Each row below holds a small network's activations on one input, seen along a few directions.
In each table, some parts of the input vary, and every possible input appears once, in random order.
Descriptions start from the smaller parts, as in this example, which fits no table here: one of 2 separate values, together with either a single point or one of 11 places around a ring or (one of 6 places along a line, together with one of 8 places around a ring).
Shared parts are said once, and a part with two or three values counts as separate values.
In the rows, zero is written as 128.

Other details of the inputs vary at random and push rows far along two fixed directions, the same in every table; ignore that.

Table:
row 1: [157 121 125 123 121 127 127 137 141 118 132]
row 2: [147 134 126 129 128 126 120 139 144 131 135]
row 3: [105 121 119 142 128 127 131 122 113 138 128]
row 4: [ 99 122 132 137 122 120 128 106 113 133 132]
row 5: [167 131 124 125 135 122 117 144 151 118 133]
row 6: [ 96 126 120 137 132 118 126 115 114 135 130]
row 7: [155 135 128 129 129 125 121 143 148 129 135]
row 8: [163 128 127 123 130 125 120 142 145 116 132]
row 9: [ 98 126 126 140 125 122 132 120 117 141 133]
row 10: [ 98 122 127 136 118 122 133 112 116 137 132]
row 11: [103 169 180  47 169 207 163 142  94 101  51]
row 12: [157 135 128 128 129 124 120 143 149 131 136]
row 13: [ 98 125 118 142 132 124 128 119 112 140 127]
row 14: [102 122 127 138 119 121 134 113 119 135 131]
row 15: [ 99 128 119 139 133 120 126 119 116 138 128]
row 16: [160 132 136 123 126 126 117 136 145 123 133]
row 17: [ 97 127 119 136 131 120 125 116 115 133 129]
row 18: [ 97 121 128 141 122 121 139 116 116 137 131]
row 19: [157 128 130 125 120 128 125 138 146 123 133]
row 20: [ 95 126 129 134 123 121 124 109 113 136 133]
row 21: [ 93 130 125 134 127 121 126 113 116 143 131]
row 22: [115 176 184  39 171 215 169 146  89  94  44]
row 23: [159 128 127 128 121 128 126 142 147 124 135]
row 24: [ 95 132 127 136 129 120 126 114 118 141 129]
row 25: [ 95 126 119 136 130 119 125 114 114 134 130]
row 26: [159 126 133 122 118 128 123 136 145 121 135]
row 27: [154 132 132 124 126 126 116 135 143 123 134]
row 28: [ 98 125 119 142 133 123 130 120 111 140 127]
row 29: [174 121 126 129 126 132 130 148 145 120 127]
row 30: [163 128 129 129 121 128 128 145 149 122 134]
row 31: [162 121 128 127 125 127 131 140 139 121 128]
row 32: [ 98 121 116 142 126 127 131 118 110 138 128]
row 33: [107 115 123 135 122 119 137 113 113 130 129]
row 34: [ 97 128 129 137 125 120 125 108 115 135 132]
row 35: [158 128 128 127 121 128 127 143 147 124 134]
row 36: [163 133 128 130 125 127 123 148 151 124 137]
row 37: [100 117 121 136 120 121 135 111 112 130 130]
row 38: [151 135 130 126 130 122 119 138 146 132 134]
row 39: [103 128 124 138 124 125 129 122 120 138 133]
row 40: [170 126 120 132 128 131 123 149 146 122 132]
row 41: [157 121 122 130 124 132 129 140 138 124 128]
row 42: [147 135 126 128 129 123 118 135 144 132 136]
row 43: [102 118 120 139 122 121 136 114 111 134 128]
row 44: [101 124 130 136 120 121 127 108 116 132 131]
row 45: [ 99 119 121 135 123 120 131 112 112 128 130]
row 46: [174 132 131 128 127 127 124 153 155 123 137]
row 47: [156 134 131 126 129 123 117 136 147 126 134]
row 48: [158 134 120 130 134 124 118 143 148 123 132]
row 49: [157 132 122 127 133 123 118 140 147 120 133]
row 50: [163 131 119 132 132 128 120 146 146 124 133]
row 51: [ 95 127 124 139 123 124 130 119 117 141 133]
row 52: [167 121 125 129 126 132 130 145 141 122 127]
row 53: [ 94 130 123 137 127 122 127 117 117 143 132]
row 54: [ 97 122 123 137 130 118 128 113 112 130 131]
row 55: [ 95 130 127 139 129 120 130 118 117 143 131]
row 56: [162 128 134 121 121 128 118 137 146 120 135]
row 57: [ 99 128 119 140 134 119 126 119 117 137 129]
row 58: [103 116 122 139 122 121 136 114 110 136 129]
row 59: [110 173 195  30 176 220 172 148  87  95  31]
row 60: [160 134 133 124 129 124 117 139 147 127 134]
row 61: [158 124 128 121 126 126 124 139 139 116 130]
row 62: [173 124 129 120 128 126 123 143 146 111 130]
row 63: [167 122 122 130 124 131 129 144 143 121 129]
row 64: [155 134 129 125 128 124 116 137 146 126 135]
row 65: [102 121 129 137 117 122 131 109 118 133 132]
row 66: [158 124 124 123 123 126 122 138 141 116 133]
row 67: [101 126 132 136 126 120 126 109 115 135 131]
row 68: [ 99 121 129 137 120 120 135 112 116 137 131]
row 69: [177 126 124 131 130 131 124 152 149 122 131]
row 70: [ 97 132 129 136 130 118 127 115 119 143 130]
row 71: [103 118 120 135 120 123 133 114 114 130 131]
row 72: [164 129 132 123 122 128 117 137 147 119 136]
row 73: [157 128 124 124 128 125 119 139 142 117 134]
row 74: [163 127 132 123 119 128 122 137 148 120 135]
row 75: [166 129 124 125 130 124 119 142 148 114 133]
row 76: [ 99 120 117 142 126 127 131 118 111 139 128]
row 77: [161 124 125 122 123 126 122 139 143 115 134]
row 78: [104 116 123 134 120 120 135 113 113 131 130]
row 79: [109 166 190  39 174 212 166 147  97 102  42]
row 80: [100 116 120 138 121 122 135 113 110 135 129]
row 81: [102 121 131 134 118 122 131 110 117 134 132]
row 82: [156 121 121 131 124 132 129 139 137 124 129]
row 83: [ 96 129 131 136 129 119 125 110 115 140 130]
row 84: [101 120 130 138 121 119 137 112 117 136 131]
row 85: [101 126 116 140 131 125 127 120 115 138 129]
row 86: [100 129 127 133 126 120 123 113 118 139 133]
row 87: [156 129 123 125 128 125 119 139 143 117 133]
row 88: [102 127 116 140 131 126 127 121 116 136 128]
row 89: [153 122 123 128 123 128 129 137 137 122 130]
row 90: [159 133 121 127 133 126 117 144 148 123 132]
row 91: [ 94 128 117 138 132 122 125 117 115 136 128]
row 92: [103 122 127 139 121 121 136 119 119 137 133]
row 93: [166 128 136 122 122 127 119 136 147 119 135]
row 94: [ 95 134 130 126 154 144 141 105 117 137 148]
row 95: [101 119 131 136 119 121 133 108 116 133 132]
Description of these inputs: one of 5 places around a ring, together with either a single point or (one of 2 separate values, together with one of 9 places around a ring).
Q: Changing only the place on the ring of 5 turns row 93 into row 44. The same change can be made to row 79. Which row results?
A: row 22
Q: Changing only the place on the ring of 5 turns row 39 into row 9. The same change can be made to row 17. Which row results?
A: row 6
Q: Start at row 73 and move only the place on the ring of 5, one step at a time. The first step leads to row 8. Which rows follow, in order?
A: row 54, row 75, row 87
Q: Change only the choice among 2 separate values in row 47. List by row number the other rows that result.
A: row 49
Q: Start at row 69 and move only the place on the ring of 9, one step at a time. The first step leads to row 29. Which rows follow, in order?
A: row 31, row 33, row 62, row 54, row 5, row 57, row 28

Table:
row 96: [131 125 110 146 136 120 122 132 124 129 128]
row 97: [115 121 108 143 131 141 144 111 118 135 151]
row 98: [117 136 145  89 143 172 154 135 103 103  92]
row 99: [161 113 104 145 126 111 125 122 145 114 177]
row 100: [198 132 128 105 137 154 135 156 153  98 135]
row 101: [150 116 103 164 136 114 117 140 144 139 155]
row 102: [128 122 116 130 123 108 110 127 125 129 124]
row 103: [189 132 136  95 137 149 134 154 148  90 122]
row 104: [ 81 115 107 164 137 118 130 117 106 151 137]
row 105: [104 128 124 145 109 109 122 128 129 143 131]
row 106: [187 118  92 162 125  89 103 138 161 124 167]
row 107: [188 113 114 135 124 108 119 129 160 111 168]
row 108: [159 143 141  95 141 146 127 159 128 102  75]
row 109: [ 99 123 109 152 135 118 127 119 109 135 125]
row 110: [116 120 129 142 122 123 138 110 117 138 147]
row 111: [122 137 140  97 142 178 155 134 108 116  96]
row 112: [106 119 115 145 131 116 132 133 127 150 134]
row 113: [135 121 108 143 131 141 141 118 129 131 155]
row 114: [128 138 160  96 132 159 149 135 112 119  92]
row 115: [142 139 148 103 112 141 112 156 138 117  90]
row 116: [146 137 146  97 118 140 109 151 137 116  86]
row 117: [154 139 150  91 119 145 109 157 139 112  81]
row 118: [112 133 140 108 134 160 153 123 104 132 111]
row 119: [ 79 115 128 125 128 124 140  95  96 123 127]
row 120: [109 115 137 126 122 122 133 102 121 127 128]
row 121: [137 147 156  96 119 146 130 163 135 120  79]
row 122: [189 119  92 163 124  89 103 140 163 125 169]
row 123: [ 99 170 130 130 170 125 108 107 137 150 166]
row 124: [ 96 115 108 156 129 108 131 125 123 156 145]
row 125: [ 72 112 112 141 129 119 141  93  94 126 149]
row 126: [138 115 123 128 126 118 129 115 130 116 146]
row 127: [ 84 119 129 145 121 123 143  98 100 145 143]
row 128: [ 82 115 108 162 138 119 130 117 105 149 135]
row 129: [132 137 144  90 131 141 120 147 117 112  75]
row 130: [ 75 124 147 132 117 127 144 101  97 139 122]
row 131: [174 139 131 120 125 129 128 162 160 124 113]
row 132: [129 122 121 135 110 111 101 128 136 132 129]
row 133: [141 123 119 136 127 135 141 120 127 138 153]
row 134: [140 123 118 138 127 134 141 119 128 139 154]
row 135: [156 132 161 100 122 144 134 138 139 111 104]
row 136: [185 130 150 120 118 130 129 145 153 118 135]
row 137: [118 126 125 140 104 114 106 132 135 135 130]
row 138: [175 129 127 120 136 132 127 168 158 131 122]
row 139: [ 94 125 126 141 104 114 110 122 122 139 124]
row 140: [180 114 126 150 110 103 116 125 166 126 172]
row 141: [130 138 135 110 144 149 132 148 115 116  83]
row 142: [103 128 124 145 108 109 122 128 130 143 131]
row 143: [149 121 101 167 114  93 119 132 159 145 165]
row 144: [144 112 127 137 119 110 124 109 144 126 151]
row 145: [121 119 142 133 116 120 131 112 127 128 135]
row 146: [ 92 120 115 135 132 137 145 106 102 124 142]
row 147: [ 73 180 151 103 176 149 120 110 116 144 126]
row 148: [127 122 116 130 122 109 110 127 125 129 125]
row 149: [107 127 117 147 120 111 132 126 129 144 129]
row 150: [128 126 156  96 129 144 138 121 123 113  96]
row 151: [ 22 178 154 103 177 152 130  92  88 152 113]
row 152: [148 136 165 100 124 148 141 141 127 115 101]
Q: What do these inputs look like to the network?
A: one of 3 separate values, together with either a single point or (one of 2 separate values, together with one of 9 places around a ring)
Q: Changing only the choice among 3 separate values turns row 118 into row 134. The same change can be made to row 138. Which row results?
A: row 112
Q: Change only the choice among 2 separate values in row 103. List by row number the other rows that result.
A: row 108
Q: Change only the choice among 3 separate values in row 143. List by row number the other rows that result.
A: row 131, row 149

Table:
row 153: [135 116 128 129 117 122 138 123 130 118 132]
row 154: [142 122 126 125 138 142 139 129 122 121 125]
row 155: [124 150 145  98 143 148 128 137 122 117  97]
row 156: [125 138 125 129 145 126 125 128 128 128 134]
row 157: [147 113 109 149 132 123 131 121 132 129 156]
row 158: [101 141 140 111 145 150 142 133 115 132 105]
row 159: [137 147 141 105 150 145 130 143 128 117 107]
row 160: [102 126 132 119 119 132 126 146 110 127  76]
row 161: [156 140 133 116 143 141 131 149 147 126 127]
row 162: [127 123 118 153 116 112 119 117 135 142 159]
row 163: [105 115 119 162 114 102 128 105 123 148 156]
row 164: [162 120 119 143 120 100 109 127 155 132 158]
row 165: [161 134 146 104 129 132 120 144 144 117 109]
row 166: [107 132 152 113 125 141 141 128 111 129  96]
row 167: [143 135 135 118 129 130 114 133 140 122 125]
row 168: [129 106 109 157 111 100 131 109 134 130 166]
row 169: [157 135 115 139 132 114 111 131 151 128 157]
row 170: [130 123 124 125 129 137 137 124 119 123 128]
row 171: [173 124 112 148 121 103 100 130 164 129 171]
row 172: [140 143 138 110 135 145 130 143 137 127 117]
row 173: [106 119 129 123 119 133 138 117 111 122 124]
row 174: [  9 106 102 170 108  97 128  91  72 161 115]
row 175: [104 138 148 111 126 147 135 128 111 130 101]
row 176: [123 120 130 121 119 134 136 124 119 119 125]
row 177: [145 144 138 109 136 146 130 145 140 125 116]
row 178: [140 119 114 138 126 126 131 122 128 127 146]
Q: What do these inputs look like to the network?
A: one of 2 separate values, together with either a single point or (one of 3 separate values, together with one of 4 places along a line)
Q: Change only the choice among 2 separate values in row 176. List by row number the other rows that result.
A: row 173
